These are the activations of a small neural network, seen along a few directions. Each row is one input.
In each table, some parts of the input vary, and every possible input appears once, in random order.
Descriptions start from the smaller parts, as in this example, which fits no table here: values(3) and (point or ring(9) or (ring(5) and line(6))).
Shared parts are said once, and a part with two or three values counts as separate values.

Other details of the inputs vary at random and push rows far along two fixed directions, the same in every table; ignore that.

Rows:
R1: -.48 .11 -.57 -.29 .24 .22 -.01 .06 -.05 .14 -.35 .48 -.09
R2: .07 .03 .04 .03 -.16 .63 -.21 -.10 -.16 .22 .24 -.49 -.60
R3: -.31 .51 -.50 .03 .16 .15 -.12 .00 .04 .12 -.18 .63 .11
R4: -.22 .26 -.36 -.05 -.10 .46 -.21 -.16 -.09 .41 -.09 .03 -.60
R5: .32 -.22 .55 .18 -.03 -.71 .18 .00 .20 -.37 .20 -.17 .53
R6: .36 -.09 .39 .37 -.14 .40 -.11 -.06 -.12 -.20 .61 -.63 -.07
R7: -.13 .45 -.33 .20 -.13 .47 -.26 -.17 -.11 .36 .02 .15 -.43
R8: -.24 -.18 -.04 -.48 .33 -.63 .28 .31 .17 -.22 -.41 .38 .53
R9: -.12 -.11 -.01 -.20 .38 -.49 .25 .27 .20 -.27 -.19 .62 .74
R10: .01 -.01 .00 .15 -.29 .38 -.20 -.30 -.19 .25 .13 -.54 -.71
R11: .51 -.61 .22 .13 -.15 -.57 .20 .35 .02 -.67 .09 -.08 .36
R12: -.31 .53 -.50 .07 .07 .02 -.11 -.07 .06 .19 -.21 .63 .06
R13: -.42 .10 -.52 -.29 .26 .25 -.02 .04 .02 .19 -.30 .56 -.09
R14: .25 -.23 .40 .06 -.26 .15 -.04 -.06 -.15 -.01 .30 -.86 -.40
R15: .29 -.39 .57 -.02 -.04 -.67 .27 .01 .14 -.25 .00 -.26 .46
R16: .30 -.33 .56 -.10 -.01 -.59 .28 .15 .12 -.26 .03 -.29 .50
R17: -.31 .38 -.44 .07 .06 -.05 -.10 -.17 .07 .28 -.30 .67 -.06
R18: -.16 .35 -.35 .04 -.07 .64 -.20 -.12 -.17 .34 -.09 .05 -.38
R19: .34 -.26 .41 .17 -.15 .44 -.02 -.05 -.18 -.08 .41 -.72 -.14
R20: -.09 .01 .03 -.22 .32 -.59 .22 .29 .23 -.22 -.24 .58 .70
R21: .31 -.30 .46 .14 -.28 .10 -.07 -.21 -.06 .06 .33 -.74 -.44
Description of these inputs: point or (line(4) and line(5)).
- Which other rows does R21 become when the line(4) part takes its other values? List them by row number. => R2, R4, R13
- Start at R19 and move only the line(4) part, one step at a time. The first step leads to R18. Which rows follow, in order? => R16, R15

Rows:
R22: -.12 .26 -.30 .34 .00 .25 -.10 -.50 .11 .31 -.11 .47 -.05
R23: -.22 -.09 -.33 -.05 .46 .21 .08 .03 .05 -.10 -.18 .72 .48
R24: -.07 .16 -.12 .26 .01 .24 -.13 -.20 -.08 -.22 .44 -.22 -.11
R25: -.17 .78 -.86 .28 -.23 .39 -.35 -.31 -.08 .37 -.49 .73 -.32
R26: -.13 -.06 -.03 .06 -.17 .33 -.26 -.18 -.12 .40 .08 -.02 -.75
R27: -.70 .37 -.80 -.22 .14 .40 -.19 -.29 -.10 .26 -.18 .27 -.58
R28: .41 -.50 .77 -.05 -.14 -.75 .14 .25 .03 -.46 .02 -.65 .13
R29: .00 -.21 .41 .17 -.17 .08 -.03 -.26 -.27 .03 .29 -.82 -.45
R30: .32 -.10 .08 .36 -.29 .75 -.10 .12 -.35 -.12 .39 -.70 -.10
R31: -.01 -.13 .13 .08 .18 -.61 .08 .17 .21 -.13 -.03 .72 .49
R32: -.43 .40 -.76 .12 .17 .86 -.14 -.15 -.32 .19 -.15 .47 -.10
R33: .63 -.71 .73 .11 .00 .02 .17 .27 -.01 -.45 .51 -.35 .48
R34: .14 .49 .37 .13 -.01 .46 -.20 .00 .08 .03 .66 -.54 -.12
R35: .32 -.37 .06 -.14 -.15 .41 .07 .27 -.27 -.01 .06 -.46 -.38
R36: .01 .44 .30 -.13 .20 -.53 .22 .02 .32 .14 -.20 .41 .86
R37: .21 .26 -.29 .28 -.20 .33 -.21 .11 -.06 -.09 .40 -.03 -.46
R38: -.08 .20 .21 -.33 .46 -.07 .26 .39 .17 -.11 -.11 .38 .92
R39: .10 -.05 .19 .20 -.38 .38 -.06 -.58 -.26 .29 .15 -.81 -.58
R40: .17 .28 .01 .56 -.37 .54 -.18 -.59 -.26 .22 .31 -.46 -.35
R41: .25 -.19 .62 .44 -.08 -.26 .08 -.10 -.14 -.34 .49 -.58 .21
R42: .16 .09 -.16 -.02 .03 -.85 .31 .18 .25 -.13 -.44 .84 .69
R43: -.54 .01 -.52 -.28 .34 .07 -.09 -.19 .20 .14 -.18 .47 -.29
R44: -.25 .63 -.84 .11 .00 .33 -.38 .01 .01 -.04 -.15 .61 -.31
R45: .21 -.14 .13 .14 -.44 .49 -.21 -.46 -.09 .49 .15 -.39 -.77
R46: .40 -.35 .35 -.16 -.22 -.70 .32 .10 .11 -.07 -.20 -.16 .13
R47: -.05 .20 .36 -.39 .11 -.39 .17 -.09 .21 .36 -.26 -.07 .35
R48: .12 -.26 .15 -.31 .02 -.53 .05 .26 .17 -.48 -.06 -.23 .05
R49: -.06 -.13 -.10 -.16 .30 -.58 .08 .22 .37 -.34 .08 .79 .55
R50: -.49 .33 -.70 .06 .36 .19 -.18 -.18 .22 .06 -.04 .86 -.02
R51: -.38 .14 -.45 -.02 .02 .30 -.10 -.55 .07 .58 -.41 .37 -.45
R52: -.01 .24 .37 -.25 .03 .35 -.15 -.02 .05 .20 .43 -.76 -.39
R53: .03 -.20 -.01 -.07 -.16 .43 -.27 -.15 .00 .15 .39 -.33 -.76
R54: .24 -.39 .18 -.24 -.04 .11 .07 .29 -.14 -.28 -.17 -.40 .00
R55: .35 -.88 .60 -.33 .09 -.15 .26 .28 .03 -.28 .14 -.33 .27
R56: .49 -.09 .14 .30 -.22 .61 -.16 .17 -.27 -.29 .25 -.50 -.10
R57: .00 -.12 .52 -.51 .28 .12 .23 .28 .03 .05 -.01 -.40 .35
R58: -.05 -.20 .01 -.20 -.11 -.22 .04 .16 .02 -.22 .12 -.47 -.10
R59: -.30 .24 -.51 -.13 -.22 -.03 .00 -.21 -.05 .40 -.53 .19 -.17
R60: .22 -.13 .40 .32 -.15 -.50 .09 .20 -.02 -.34 .21 -.32 .43
R61: .46 -.13 .40 .36 -.18 -.40 .06 .26 -.05 -.26 .32 -.20 .08
R62: -.12 -.25 -.05 -.12 .03 .63 .03 -.13 -.36 .06 .04 -.51 -.30
R63: -.46 -.18 -.48 -.34 .39 .44 .05 -.07 -.02 .23 -.42 .52 -.07
R64: .14 -.22 .42 .41 .10 -.17 -.02 -.15 .08 -.15 .34 -.11 .16
R65: .50 -.27 .15 .12 -.05 .14 .13 .39 -.15 -.31 .21 -.14 .23
R66: -.01 .52 -.37 .45 -.22 .41 -.43 -.08 -.22 .12 -.02 .15 -.48
R67: -.08 .13 -.19 .00 .01 -.81 .29 .08 .23 -.15 -.49 .64 .89
R68: -.40 -.09 -.13 -.30 .13 -.80 .24 .26 .11 -.07 -.53 .35 .38
R69: -.28 -.08 -.24 -.38 .23 -.95 .29 .40 .17 -.04 -.61 .80 .27
R70: .07 .25 -.22 .35 -.29 .46 -.28 -.03 -.14 -.10 .47 -.45 -.35
R71: .09 -.68 .73 -.07 .20 -.70 .24 -.02 .19 -.25 .10 -.33 .26
R72: .08 -.15 .91 -.32 .21 -.68 .21 .21 .17 -.02 .13 -.52 .43
R73: .14 -.03 -.17 -.03 -.25 .32 -.18 .06 -.11 .07 .28 -.46 -.83
R74: -.42 .92 -.22 .13 .15 .41 -.24 -.06 .00 .52 -.03 .43 -.10
R75: -.36 -.19 -.42 -.48 .21 -.11 .25 .36 -.06 -.05 -.57 .34 .38
R76: .02 .10 -.17 .10 -.02 -.26 .03 -.18 .22 .17 -.21 .80 .31
R77: -.08 .11 -.27 -.24 -.10 -.43 .06 -.08 .12 .09 -.69 .37 .05
- Changing only one part turns R42 into R46. The same change can be made to R33. Which row results? => R55
- What do these inputs look like to the network? => values(2) and line(4) and (point or ring(6))
- Which other rows agree with R63 in the values(2) part and the line(4) part? List them by row number. => R35, R54, R55, R57, R62, R75
- Which other rows does R23 become when the ring(6) part takes its other values? List them by row number. => R30, R32, R33, R56, R65
- Which other rows agree with R29 in the values(2) part and the line(4) part? List them by row number. => R26, R28, R68, R69, R71, R72
- Which other rows does R32 become when the line(4) part takes its other values? List them by row number. => R24, R40, R41
- Start at R36 and move only the line(4) part, one step at a time. The first step leads to R74. Which rows follow, in order? => R34, R38

Rows:
R78: -.10 .41 -.54 .40 -.28 .83 -.45 -.39 -.19 .43 .15 .06 -.88
R79: .05 .07 .20 -.01 .13 -.21 .07 -.03 .12 -.03 .05 .04 .40
R80: -.16 .05 -.30 -.12 .26 -.02 .09 .27 .05 -.24 -.15 .61 .42
R81: .30 -.40 .39 .08 -.21 .00 -.02 -.11 -.03 -.10 .30 -.59 -.32
R82: .00 -.08 .21 -.29 .12 -.47 .15 .23 .11 -.06 -.15 -.03 .32
R83: .25 -.21 .33 .05 -.25 -.02 .03 .03 -.09 -.15 .23 -.68 -.22
R84: .45 -.22 .37 .33 -.32 .06 -.04 -.07 -.11 -.15 .29 -.52 -.10
R85: -.47 .13 -.35 -.18 .21 .06 .02 -.12 .06 .25 -.30 .52 -.07
R86: .19 .01 .38 -.01 .03 -.47 .14 .21 .12 -.21 .06 -.06 .43
R87: -.40 .28 -.31 -.27 .20 .12 -.01 -.10 .07 .30 -.33 .39 .01
R88: .09 -.33 .10 -.18 .04 -.47 .21 .11 .05 -.13 -.24 .05 .26
R89: .21 .11 .09 .28 -.27 .14 -.12 -.05 -.11 -.08 .24 -.38 -.22
R90: -.17 .08 -.43 -.09 .09 .68 -.18 .06 -.20 .13 -.02 .05 -.35
R91: -.23 .09 -.14 .01 .23 -.24 .09 -.05 .15 .03 -.13 .54 .33
- What do these inputs look like to the network? => values(2) and (point or ring(6))
- Changing only the values(2) part turns R86 into R82. The same change can be made to R79. Which row results? => R87
- Which other rows does R89 become when the values(2) part takes its other values? List them by row number. => R83

Rows:
R92: .48 -.06 .63 .34 .09 .23 .01 .22 .03 -.47 .66 -.39 .60
R93: .26 -.36 .73 -.20 .01 -.23 .14 .18 -.01 -.15 .37 -.83 -.01
R94: .48 -.42 .63 -.13 -.09 -.04 .22 .23 -.05 -.14 .15 -.86 .11
R95: .04 .54 -.14 .46 -.44 .55 -.37 -.33 -.24 .45 .12 -.31 -.68
R96: -.03 -.35 .26 -.15 .12 .02 .08 -.01 .02 .01 .17 -.21 -.13
R97: -.47 .07 -.25 -.29 .35 -.64 .15 -.17 .36 .04 -.48 .94 .57
R98: -.33 -.07 -.51 -.34 .30 .00 .22 .09 .04 .17 -.54 .72 .22
R99: -.31 -.07 -.32 -.47 .40 -.81 .30 .47 .22 -.33 -.54 .65 .70
R100: -.21 .50 -.69 -.01 -.11 .12 -.16 .08 -.04 .18 -.29 .56 -.26
R101: -.31 .39 -.52 .25 -.05 .08 -.12 -.31 -.04 .34 -.29 .69 -.19
R102: .17 .16 -.35 .41 -.37 .74 -.41 -.23 -.20 .17 .25 -.12 -.80
R103: .30 -.33 .93 -.15 -.02 -.88 .29 .00 .22 -.39 .21 -.56 .65
R104: -.07 .00 -.40 .27 -.20 .86 -.34 -.21 -.31 .12 .22 -.30 -.78
- What do these inputs look like to the network? => point or (values(2) and ring(6))
- Which other rows does R93 become when the values(2) part takes its other values? List them by row number. => R96
- Which other rows does R104 become when the values(2) part takes its other values? List them by row number. => R99
